Each row below holds a small network's activations on one input, seen along a few directions.
Each table varies a few parts of the input and shows all the possible inputs, shuffled.
Descriptions start from the smaller parts, as in this example, which fits no table here: one of 2 separate values, together with either a single point or one of 11 places around a ring or (one of 4 places along a line, together with one of 8 places around a ring).
Shared parts are said once, and a part with two or three values counts as separate values.
In the rows, zero is written as 128.

Other details of the inputs vary at random and push rows far along two fixed directions, the same in every table; ignore that.

Rows:
x1: [110 110  89  76 142 150 114 110 108 112 163]
x2: [104 112 125  70 171 123 140  81 128  83 100]
x3: [170 122 115 140  58 143 133 138 157 165 123]
x4: [116 142 161 114 157 131 117 127 113 107 143]
x5: [169 161 173 156  93 108 126 158 142 142 113]
x6: [194 111 128 140  96 114 157 112 154 132  68]
x7: [161 116 117  73 170 111 115  94 179 114 123]
x8: [101 130 132 104 125 140 134 113 117 107 142]
x9: [124 137 104 107 147 131 136 139 110 121 147]
x10: [174 148 156 134  44 145 147 129 138 136  97]
x11: [194 151 135 145  73 117 130 163 164 151 123]
x12: [ 55 109 122 219 138 140 132 129  95 161 113]
x13: [188 125 123 141  53 131 139 143 174 157 135]
x14: [110 103  96  94 156 145 103 117 146 121 183]
x15: [ 88  96 118 212 187 115 154 105 100 156  62]
x16: [137 155 165  74 154 123 116 134 126  90 151]
x17: [ 58  96  93 190 130 135 141 147  96 180 112]
x18: [ 58 114 135 222 147 133 123 136  90 159 112]
x19: [ 92 126 109  85 141 133 112 110 126 105 166]
x20: [179 139 148 153  96 111 127 161 156 162 129]
x21: [ 66 118  97 195 148 134 145 152 102 178 115]
x22: [121 128 125  91 183 120 109 135 107 109 170]
x23: [ 99 134 130  91 124 136 135 126 105 108 127]
x24: [172 150 144 134  45 119 141 148 144 142 105]
x25: [146 123 103  61 119 128 125 129 121 107 160]
x26: [134 134 143  78 129 142 119 110 134  90 161]
x27: [111 109  94  88 147 138 122 114 116 107 175]
x28: [185 150 137 157  89 119 138 162 130 136 116]
x29: [192 138 155 163  96 120 129 151 133 145 128]
x30: [ 53 140 140 210 152 137 145 152  74 139  86]
x31: [108 154 127 113 146 121 110 141 121 108 139]
x32: [ 51 140 130 199 148 143 158 147  75 148  87]
x33: [170 143 177 160  81 130 136 137 134 128 115]
x34: [105 154 118 105 140 128 125 136 121 117 139]
x35: [119 106 103  97 158 144 113 114 119 106 179]
x36: [141 121 122  61 144 110 126  87 160  91 105]
x37: [176 148 140 137  40 137 133 131 150 146 107]
x38: [151 127 126  83 149 124  96 133 154 123 178]
x39: [212 132 152 159  70 126 130 147 146 138 133]
x40: [115 141 146 119 154 122 102 129 125 119 151]
x41: [113 126 129  83 192 103 116  83 144  97 112]
x42: [ 73  78  96 195 163 127 147 111 123 169  63]
x43: [113 107 107  97 164 136  95 123 141 121 182]
x44: [123 129 149 105 175 113 141  88 132  99  93]
Each input here is: one of 4 places along a line, together with either one of 2 separate values or one of 9 places around a ring.
The inputs of x44 and x41 match in every part but the place on the line of 4. If x26 is changed in the same way as x44 into x41, which row does it become?
Answer: x12
Which other rows does x42 become when the choice among 2 separate values takes its other values? List them by row number.
Answer: x7
Which other rows does x15 become when the choice among 2 separate values takes its other values? List them by row number.
Answer: x6
Which other rows does x23 become when the place on the ring of 9 takes its other values? List them by row number.
Answer: x4, x8, x10, x16, x26, x30, x32, x33
Which other rows does x34 become when the place on the line of 4 takes its other values? List them by row number.
Answer: x9, x21, x32

Rows:
x45: [190 125 144  83  98 120 136 101 166 119 113]
x46: [160 145 138 108  98 130 124 141 156 132 136]
x47: [160 123 157 231  53 125 172 125 140 179  41]
x48: [207 142 155 164  60 119 132 151 162 153 122]
x49: [ 80 127 102  69 173 138 106 118 121 107 164]
x50: [ 64 117 109 121 181 140 111 123 111 126 158]
x51: [ 68 115 117 204 134 129 131 144  94 169  99]
x52: [212 151 142  48  96 128 110 129 183  98 178]
x53: [ 62 135 137 150 202 138 121 128  70 118 117]
x54: [ 79 119 107  92 178 129  99 122 115 118 163]
x55: [140 125 135 172 103 130 135 107 145 127  83]
x56: [ 54 109  97 141 172 145 133 124  86 130 144]
x57: [100 112 121 176 142 131 126 136 105 149 134]
x58: [231 156 189  24  74 119 116 120 180  68 158]
x59: [ 73 123 114 181 127 140 145 143  98 158 104]
x60: [ 67 110 107 141 179 144 121 123 100 130 154]
x61: [153 127 120  61 163 106 126 109 151 100 125]
x62: [103 118 111 145 129 132 128 136 102 134 127]
x63: [207 141 161 198  69 105 172 150 168 154  44]
x64: [110 115 112 148 131 132 130 133 102 136 134]
x65: [ 97 101 102  56 208 120 112  89 123  98 144]
x66: [169 140 130 106  86 124 125 141 141 126 130]
x67: [ 95 157 149 150 145 112 139 125 107 118 109]
x68: [ 95 116 116 174 135 141 142 136 103 147 128]
x69: [147 134 141 227  52 134 169 161 120 179  73]
x70: [217 152 144  44  91 117 100 130 185 101 174]
x71: [119 120 100  40 176 133  97 110 123  82 199]
What do these inputs look like to the network?
Answer: either one of 3 separate values or one of 6 places along a line or (one of 2 separate values, together with one of 9 places around a ring)
Which other rows does x71 become when the choice among 2 separate values takes its other values? List them by row number.
Answer: x68
Which other rows belong to the same alternative as x47? List them by row number.
Answer: x45, x55, x61, x63, x65

Rows:
x72: [147 145 120  59 130 142 107 138 130  95 192]
x73: [ 77 123  96 119 142 139 126 139  94 135 140]
x74: [143 141 156 145 140 114 128 128 124 120 114]
x75: [123 119 140 185 125 123 123 131 140 157 110]
x76: [170 139 119  52 141 120 123 120 133  89 149]
x77: [ 85 120 107 115 174 121 138 114 111 117 111]
x78: [ 64 101 100 171 165 130 130 116 118 160 104]
x79: [207 161 145 113  34 122 146 152 170 136 117]
x80: [206 127 131 179  56 121 147 150 153 167 108]
x81: [144 125 122  62 148 121 101 107 167 109 154]
x82: [176 159 163 167  44 122 143 157 157 155  94]
x83: [154 131 122 111 118 117 142 133 129 120 105]
x84: [ 87 119 127 107 121 158 126 102 104 108 141]
x85: [ 76  98  90 160 156 127 134 121 121 149 118]
x86: [144 129 141 169 129 128 148 143 113 134 108]
x87: [138 113 117  44 178 128  91 114 143  90 202]
x88: [200 160 152  35 122 110 116 110 177  86 130]
x89: [164 118 110  66 149 134 104 122 150 102 187]
x90: [108 140 130 156 100 131 139 142 129 150 104]
x91: [171 107 155 224  37 139 161 116 139 173  71]
x92: [ 62 120 110 129 190 124 136 109 108 124  99]
x93: [112 144 149 169 105 129 127 146 125 143 119]
x94: [ 76 117 130 141 199 126 127 123  85 122 133]
x95: [ 85 130  97 119 145 140 121 138  92 126 158]
x96: [203 162 161  45 124 111 114 113 175  82 142]
x97: [186 131 163 203  74 118 132 149 156 164 104]
x98: [ 47 118 125 187 160 139 126 147  70 154 141]
x99: [109 144 140 115 137 131 108 138 118 113 163]
x100: [114 102  93 125 142 130 128 128 126 142 133]
x101: [ 64  99 130 169 152 143 149  93  85 120  89]
The inputs of x76 and x95 match in every part but one. If x83 is changed in the same way as x76 into x95, which row does it become?
Answer: x73
What do these inputs look like to the network?
Answer: one of 3 separate values, together with either a single point or one of 9 places around a ring
